Each row below is a small network's average activation on inputs in which a field has the value named, seen along a few directions.
Values that are neighbours, or in one group, have similar rows; names and order tell nothing.
Strong random noise was added to every row along 5 fixed directions; ignore it. To show where, here is one row again and again, with new noise each time:
[ -64   18   41   39   46 -199    3  -43  -50  -60  -16   18   -9  -50
  172  -62  140   86 -197  132]
[-164  194 -191   55  176 -297 -222 -519  104 -158 -359  140 -312  169
   37 -130  760  354 -218 -374]
[-297  -57    8  -17  -38 -215  190  -46   93   53    9  254   -5  293
  170 -117  312  214 -171  -87]
[ -51   35  109  195  144   19 -327  278 -172 -197 -122 -196  116   82
  -25  309   67  -86   -9  140]
[-139  -77 -109  173 -146  352   44  196  329  -79  177  146 -224 -107
 -106  265   97   -4  389 -354]
[-111   79  115  185  -39 -160   48    2  -66 -102   22  123 -220 -236
   84  105  175   24    9   20]
[ -70  145  133  211   64 -232 -119  -38 -178 -170 -110   19 -191 -207
   67  136  239   19  -71   77]


Values of L:
l10: [ 182  219   13 -118   41  155  -77   39 -158    6  -38  -94  -41 -174
  -10   54  -46  -65  -18  153]
l3: [ 214    7 -107    8  128   34 -174 -179   33  -40 -237 -230   83 -109
  -61 -119  -79 -132 -139  131]
l6: [-105  -63  -23   71   67 -264  -64 -234   89  -62 -147   -3   -2  189
   68 -194  198  154 -225  -66]
l13: [ 103  113   85   68  -52   12  -45   93 -318   50  108  -48   16 -102
   34  139 -283 -162  195  156]
l19: [-121 -194 -117 -173 -200  249  220   45  237  280  174  252   -6  372
 -147  -23  185  -74  235 -241]
l16: [  62  -10  280   26  152 -157  -21  194 -333   67 -166 -189  232  148
 -146   41 -175    6 -158  232]
l11: [-175  108  134   63  128 -201 -257 -133 -346    9 -468   63   44  528
 -296   86  293   -3 -146 -184]
l1: [ 129  -62  -91  -21  -29   -2 -186  -39   38  -17  126    1   19  -74
   34  -18  -98 -185   76  137]
l9: [-267 -144  185  197 -209 -163  261   59   39   96  101  392 -124   99
  -24  -61  -41 -137  126  -79]
l2: [  88  144   18  -81   50   49 -177 -142 -117   53  -69  -67   31  123
 -159   38   52  -98   71  -39]
l14: [ 100  176   45   83  107  -75 -120   -6  -63  -90  -22  -81 -105 -109
  -89  153  222 -109  -34   11]
l5: [-265   46   14 -123   21    3  -81  116 -184   16 -202   -4  106  446
  -68   87  150  191   15 -212]
l7: [-144   14   73   63  -26 -254  -61  -38 -246   67 -191   59  -54  120
   24   68 -129   50  -38  120]
l8: [-240   62   89   99   35   47 -115  210  -42 -132  -45  134  110  403
  -32  246  190  -69   79  -76]
l12: [ 227  151 -155  -32  -43  257   53  -90  243  -49    3 -120 -147 -471
  -52   14 -111   55  180 -214]
l17: [ -62 -160 -271 -189   16  117   37 -166  258   94  -81  -69   33  402
 -134 -208   26  296  102 -335]
l18: [ 136  172 -151 -122   95  248 -257  -95  -67 -132  -55  -91  -35   17
 -184   85   71   26  221 -231]
l15: [ -57 -148   18  -36  110   73   -4  230   65   18   97  -16  380  305
   97   -3 -127   64 -126  184]
l20: [ 117 -160   40  -41   25   78  142   42  141   14    8 -135   92 -110
  -23  -63 -232  -69  -48    4]
l4: [  21 -123  -26 -119    2   19  149  161  141   66   81  -92  189  124
  103  -27  -66   49 -161   14]
Each value of L is a pair of two hidden parts, and every pair occurs once (5 first parts, 4 second parts).
- Changing only the second part turns l6 into l17. l1 has the same second part as l6; what does that change turn l1 into? => l13
- Changing only the second part turns l14 into l10. l19 has the same second part as l14; what does that change turn l19 into? => l2
- Changing only the second part turns l4 into l12. l3 has the same second part as l4; what does that change turn l3 into? => l11

Values of V:
v8: [   4 -216 -285  -96   26  190  -23   -8  484 -193 -183  -20  -16  104
 -175  -67  -71  192   33 -447]
v10: [  70    4 -211 -448 -142 -132  407 -589   80  208  120  263 -145   17
  132 -559   32  256 -152   -8]
v11: [ 347   18  -20  217  441  408 -627  362   26 -307 -193 -775  312 -281
 -114  311 -361 -104  -79  237]
v6: [-302    8  163  -85 -172   -8  360  376 -145  231  230  292  111  567
  133  191  138  -47  107   35]
v1: [-152   38  208 -167  -27   33  128  437 -334  276   87   43  330  542
   36  153  -94  -43   11  158]
v9: [ 109  206 -506  173  221  614 -905   22  355 -479 -249 -298 -143   85
 -273  658  601  -29  496 -565]
v4: [-552 -173   65 -136 -413 -170  592  123  140  251  404  645    3  559
  200  -85  481  191   80 -253]
v2: [ 117 -195  449   93  -93 -229   72  401 -408   24   75 -216  347 -400
  -39  -40 -604 -228 -190  475]
v5: [ 151  134  159  -31 -135 -532  573 -627 -172  261   54  210 -455 -684
  244 -585 -240  145 -295  240]
v7: [ 121   91  -98  169  -44  325 -199 -113   44   60  -38   28 -385 -211
 -376  132  -92 -170  474 -336]
v3: [  79   58  -39  377  226 -217 -340 -345  164 -347 -199  -85 -149 -424
   96   21  215 -189 -172  172]
The values of V form a line.
- A walk along V starts at v3 and steps to its neighbour v11. Put v10, v6, v1, v2 in the order it reaches them. => v2, v10, v1, v6
- List every value one step from v9, in the order listed. => v4
